These are the activations of a small neural network, seen along a few directions. Each row is one input.
In each table, some parts of the input vary, and every possible input appears once, in random order.
Descriptions start from the smaller parts, as in this example, which fits no table here: one of 4 places along a line, together with either a single point or one of 11 places around a ring or (one of 2 separate values, together with one of 8 places around a ring).
Shared parts are said once, and a part with two or three values counts as separate values.

Other details of the inputs vary at random and push rows far along two fixed directions, the same in every table; ignore that.

Table:
r1: [-28   2  52  -6 -15 -30 -24 -12 -21  61  33]
r2: [-55  42   0  41  49 -15  32 -75 -36  38 -24]
r3: [ 19  21 -30 -13  14   1   1   6  -3 -19   1]
r4: [-49  35  25  24  62   5  32 -68 -15  45  -9]
r5: [-49  -9  21 -21 -13 -22 -19 -12 -40  53 -11]
r6: [ 26  -4  19 -27 -25 -10 -15  19   5  -4  37]
r7: [-25  -1  12  10  23   6   8  -2   4  15  -4]
r8: [ 12 -23  20 -11 -43  -3  -7  26   4 -14  21]
r9: [ -16   25  -46   53   28  -14    7 -121  -32   61  -74]
r10: [  8  52 -19  87  42   7  54 -40  21 -32  15]
r11: [-11 -48  39 -71 -35   7 -35  40  -7  22   4]
r12: [ 58 -13 -29 -33   1  40  12  45  41 -83   2]
r13: [-37 -10  49   6 -25 -31 -20  -2 -21  60  25]
r14: [ -3 -37  41 -86 -28   6 -39  34  -8  26   7]
r15: [ 58   3 -72   8  -6  17   6  63  33 -86   0]
r16: [ 38 -57   7 -81 -47  22 -34  79  21 -39  11]
r17: [ 19  20 -31 -12  16  -1   2   5  -2 -21   2]
r18: [ 46 -36   7 -85 -32  14 -49  80  26 -23  25]
r19: [ 46 -53   6 -56 -84 -22 -72 -10  -8  53 -18]
r20: [ 31   4 -15 -14  17  26   3  29  31 -38   8]
r21: [-69  26   0  62  38 -17  25 -53 -33  43 -32]
r22: [  43   20  -46   90   14   26   59   11   46 -100    0]
r23: [ 74  -1 -30   2 -22  22  19  41  42 -95  23]
r24: [-68   9  30  47  44   2  29 -49 -15  43 -26]
r25: [-13 -52  38 -58 -32  -1 -42  50  -3  23   1]
r26: [ -7  11  24  15  -5  -6  15 -23  -6   6  14]
r27: [-63  20  24  44  49   1  28 -48 -12  50 -16]
r28: [-35  -7  49 -49  12  -8 -22 -16 -21  62   9]
r29: [ 47  32 -53  88  20  24  58  11  49 -93  11]
r30: [ -8 -26   6 -55 -41 -21 -54  54 -21  34   6]
r31: [-53  47  -3  47  53 -20  19 -62 -31  49 -10]
r32: [-39   4  23 -32  -3 -22 -20 -20 -41  55  -9]
r33: [ 62  46 -52  66  33  28  63  -8  47 -99  18]
r34: [-16  19 -36  56  28   1  29 -13  -2 -24 -26]
r35: [-11  26 -40  51  31   7  42 -28  -3 -34 -22]
r36: [ 30 -57   5 -84 -53  -3 -72  -6  -4  52 -35]
r37: [-42 -22  55   8 -30 -30 -19  -3 -23  53  13]
r38: [ 65 -13 -32  16 -31  23  22  48  42 -99  21]
r39: [ 15   6 -19 -27  -5  -7 -25  30  -4  -2   8]
Description of these inputs: one of 3 separate values, together with either a single point or (one of 2 separate values, together with one of 6 places around a ring).
Question: Changing only the choice among 3 separate values turns r13 into r7. The same change can be made to r1. Which row results?
Answer: r18
Question: Which other rows agree with r2 in the choice among 3 separate values? List them by row number.
Answer: r3, r5, r9, r15, r17, r21, r30, r31, r32, r34, r35, r39
Question: Which other rows does r11 become when the choice among 2 separate values takes its other values? List them by row number.
Answer: r16
Question: Start at r29 and move only the place on the ring of 6, one step at a time. The first step leads to r22. Which rows follow, in order?
Answer: r8, r26, r33, r10
Question: Which other rows does r27 become when the place on the ring of 6 takes its other values? List them by row number.
Answer: r4, r11, r14, r20, r24

Table:
r40: [ 78 -18 -64 -21 -54  10 -13  98  43 -96  10]
r41: [-42  22  25  72  14 -24  24 -63 -13  36 -10]
r42: [-22  -9  42 -24   7   5  -3  -3   8  28  11]
r43: [ 76 -15 -30  12 -30   3   6  44  33 -80  19]
r44: [ 101  -24 -114  -48  -21   34  -44  -18   23  -40  -73]
r45: [ -53  -53   80 -118  -30  -26  -77   39  -54   96   29]
r46: [-25 -13  45 -20   4   7  -1   0   6  26   4]
r47: [-13 -11  45  -5 -24  -6   2 -15  -3  25  11]
r48: [-50  76 -33 113  88   4  75 -69 -12 -12 -27]
r49: [  4  21 -38  51  14  -2  19 -12  -7 -16   8]
r50: [-29  14   8 -16   5 -23 -14  16 -22  26   3]
r51: [-17  15 -12  16  47  25  32  -6   3 -29  -3]
r52: [ -6  -6  47 -10 -20  -7  -6 -12  -5  34  18]
Question: Describe the family of inputs behind these rows.
Answer: either a single point or (one of 2 separate values, together with one of 6 places around a ring)
Question: Which other rows does r41 become when the choice among 2 separate values takes its other values? List them by row number.
Answer: r43

Table:
r53: [  9  -5   9 -26 -30 -15 -30  29  -8  18  27]
r54: [ -9 -15   7 -22 -25  -8 -25  37 -11  12   2]
r55: [ 11 -22   4 -13 -36 -12 -19  10  -8  -1   3]
r56: [-21  17  22  34  13  -9  15 -48  -2  37   6]
r57: [ -6 -25  25 -35  -5  12 -13  27   6   8  14]
r58: [-24   1  14  40   8 -13  10 -47  -6  32 -13]
r59: [  0 -11   3  -9 -20   2  -2  15  -3  -9  -4]
r60: [-12 -18  22 -44 -12   2 -12  29  -4   3  16]
r61: [ 18 -16  -9 -41 -10   8 -33  -6   2  15 -20]
r62: [ -1  -8  23 -38 -13 -13 -28  41  -7   8  19]
r63: [ 19  -1   4 -13 -27  -5  -7   9   2  -7  22]
r64: [-29  13   9  51  27   7  32 -42  -1  17 -21]
r65: [  78   16  -90   16   19   38   36    3   40 -101  -30]
r66: [-25  20 -20  10  32 -10   2 -45 -24  43 -33]
r67: [ 65   8 -36  23  18  37  34  31  52 -97   8]
r68: [-26  26 -18  68  28 -13  25 -42 -12   8 -12]
r69: [-31  31  18  39  38  -4  36 -46 -11   6   0]
r70: [-17 -13  15 -41  -5  -4 -21  44  -4   9  16]
Question: Changing only one part turns r70 into r57. The same change can be made to r66. Which row results?
Answer: r61
Question: Describe the family of inputs behind these rows.
Answer: one of 3 separate values, together with either a single point or one of 5 places around a ring
Question: Which other rows agree with r60 in the choice among 3 separate values? List them by row number.
Answer: r55, r59, r63, r65, r69

Table:
r71: [-21  -6   0   0   2  -3  -7 -33 -15  39 -26]
r72: [ -9   3   8  34   2  -5  12 -19   3  13   7]
r73: [-36  27 -15  53  41  -1  27 -67 -12  39 -32]
r74: [-48  24  19  66  34  -3  40 -48 -10  19  -6]
r75: [ 55 -15 -20 -26 -36  10  -6  48  24 -60  20]
r76: [-36  37 -16  51  45  -5  24 -66 -15  37 -27]
r77: [-66  14  31   9  29 -24  -7 -33 -34  69  -7]
r78: [  5  29 -22  52  33   0  25 -42   7  -8 -13]
r79: [ 20  28 -25  38  16  12  34  18  20 -57  16]
r80: [ 67   9 -70  -6  -2  26   7  33  32 -76  -7]
r81: [-46   4  36  18   8 -26 -14 -58 -30  82 -16]
r82: [-37  -2  14  -3  13  -5   3 -16 -22  24 -11]
r83: [ 45 -10 -14 -25 -26  12   0  64  22 -67  24]
r84: [-36  -4  45 -23 -16 -21 -15   6 -28  41  16]
r85: [ -3 -28   9 -49 -33 -11 -48  16 -14  49  -9]
r86: [-37  24 -12  51  38   1  28 -74 -14  35 -39]
r87: [ -9  17 -20   7  16   1  11 -35 -12  11 -23]
r88: [  12  -46   23 -105  -52  -12  -64   74  -15   10   14]
r89: [-45  41  13  62  40  -9  41 -42 -16  17   9]
r90: [ 14 -49  19 -84 -49  -9 -65  78  -4  16  12]
r91: [-23   5  22  18  -1 -17  -1 -18 -10  34  15]
r92: [-22  33 -20  40  48   3  34 -26  -6 -12  -8]
r93: [ 57  11 -42  23  -2  23  21  59  44 -92  21]
r94: [-52 -33  77 -49 -44 -35 -56  24 -37  93  23]
r95: [-26  33  19  43  58  26  56 -19  21 -21  13]
r96: [-53  11  19  -5  14 -19  -4 -60 -41  74 -22]
r97: [ -4  21  -9  64  20   3  34 -33  12  -8  -1]
r98: [-47   3  36  10   4 -23  -6 -64 -37  71 -19]
r99: [-33   3  29  22   2 -12   4  -4 -10  31  11]
r100: [-12  11  10   4   3 -17 -10 -32 -19  34  -4]
r101: [  14  -74   52 -114  -87  -27  -97   55  -20   59   10]
r102: [-12  27  12  43  51  25  52 -35  23 -19  11]
r103: [ 76   6 -56  14  -2  20   7  31  43 -82  -1]
r104: [-34   0  31  18  -1  -9   4 -10 -11  26   3]
r105: [ 74  -4 -54  18  -6  27  13  20  44 -86 -15]
r106: [  3 -20  25 -51 -33 -20 -40   2 -21  35  -1]
r107: [-28 -17  16 -33 -17 -11 -24 -22 -29  57 -17]
r108: [ 57  10 -42  23  -1  23  23  59  45 -93  23]
r109: [ 15  -5   1  -7 -18  -2   3   9   4 -18  15]
r110: [-18   3  36 -13  27   8   2 -30  -2  32   1]
r111: [-50  28   0  48  49   0  39 -56 -20  16 -24]
r112: [ -6 -34  36 -33 -44 -15 -34  15  -8  33  13]
r113: [  0 -15  -6 -11   2   6  -5  18   4 -14 -10]
r114: [  6  -2   1 -33  22  27   3   4  14  -1  -4]
r115: [ 64 -54   7 -98 -87  -6 -66 105  15 -29  46]
r116: [-36  33  10  65  31 -13  30 -55  -9  29   3]
r117: [ 15  19 -38  18  31  17  33   5  13 -58 -10]
r118: [ 54 -12 -19 -24 -36   6 -13  54  24 -52  29]
r119: [  3 -19  23 -49 -33 -22 -45   9 -20  40   9]
r120: [  7   4 -21 -16  -2   0 -10  -3  -6   7  -7]
r121: [-39  -9  28 -27   2 -20 -28   8 -25  50   4]
r122: [ 52   9 -54  -3   9  23  13  51  31 -87   4]
r123: [  67   -2  -49   24  -12   30   33   31   45 -100    9]
r124: [ 64 -16 -28 -37 -30   9 -16  37  20 -55   2]
r125: [-28  29   4  26  75  30  50 -25  15 -18  -7]
r126: [ 30   5 -28  46   5  18  34  -6  30 -55   0]
r127: [ 62 -24 -28 -29 -34  14 -14  35  23 -55  -2]
r128: [ 66   0 -71   1  -5  35  18  25  36 -85 -20]
r129: [-23   5  -3  20  24   3  13 -16  -5   2 -19]
r130: [-20   7  -4   0  10 -10 -11 -25 -16  42 -13]
r131: [-24 -55  72 -94 -76 -28 -71  59 -33  62  30]
r132: [-20  22 -19  49  45   7  33 -24   4  -9 -17]
r133: [ 25 -11  -8  -3 -13  -2 -15   4   9  -2  -6]
r134: [-13 -46  53 -67 -65 -24 -53  27 -24  53  22]
r135: [ 19  16 -25  43  13  21  44  10  23 -66   5]
Question: Describe the family of inputs behind these rows.
Answer: one of 5 places around a ring, together with either a single point or (one of 2 separate values, together with one of 6 places around a ring)
Question: Changing only the place on the ring of 5 turns r127 into r82. The same change can be made to r81. Which row results?
Answer: r90
Question: Which other rows does r108 become when the choice among 2 separate values takes its other values? List them by row number.
Answer: r93
Question: Which other rows does r92 become when the place on the ring of 5 takes its other values? List them by row number.
Answer: r89, r115, r119, r120
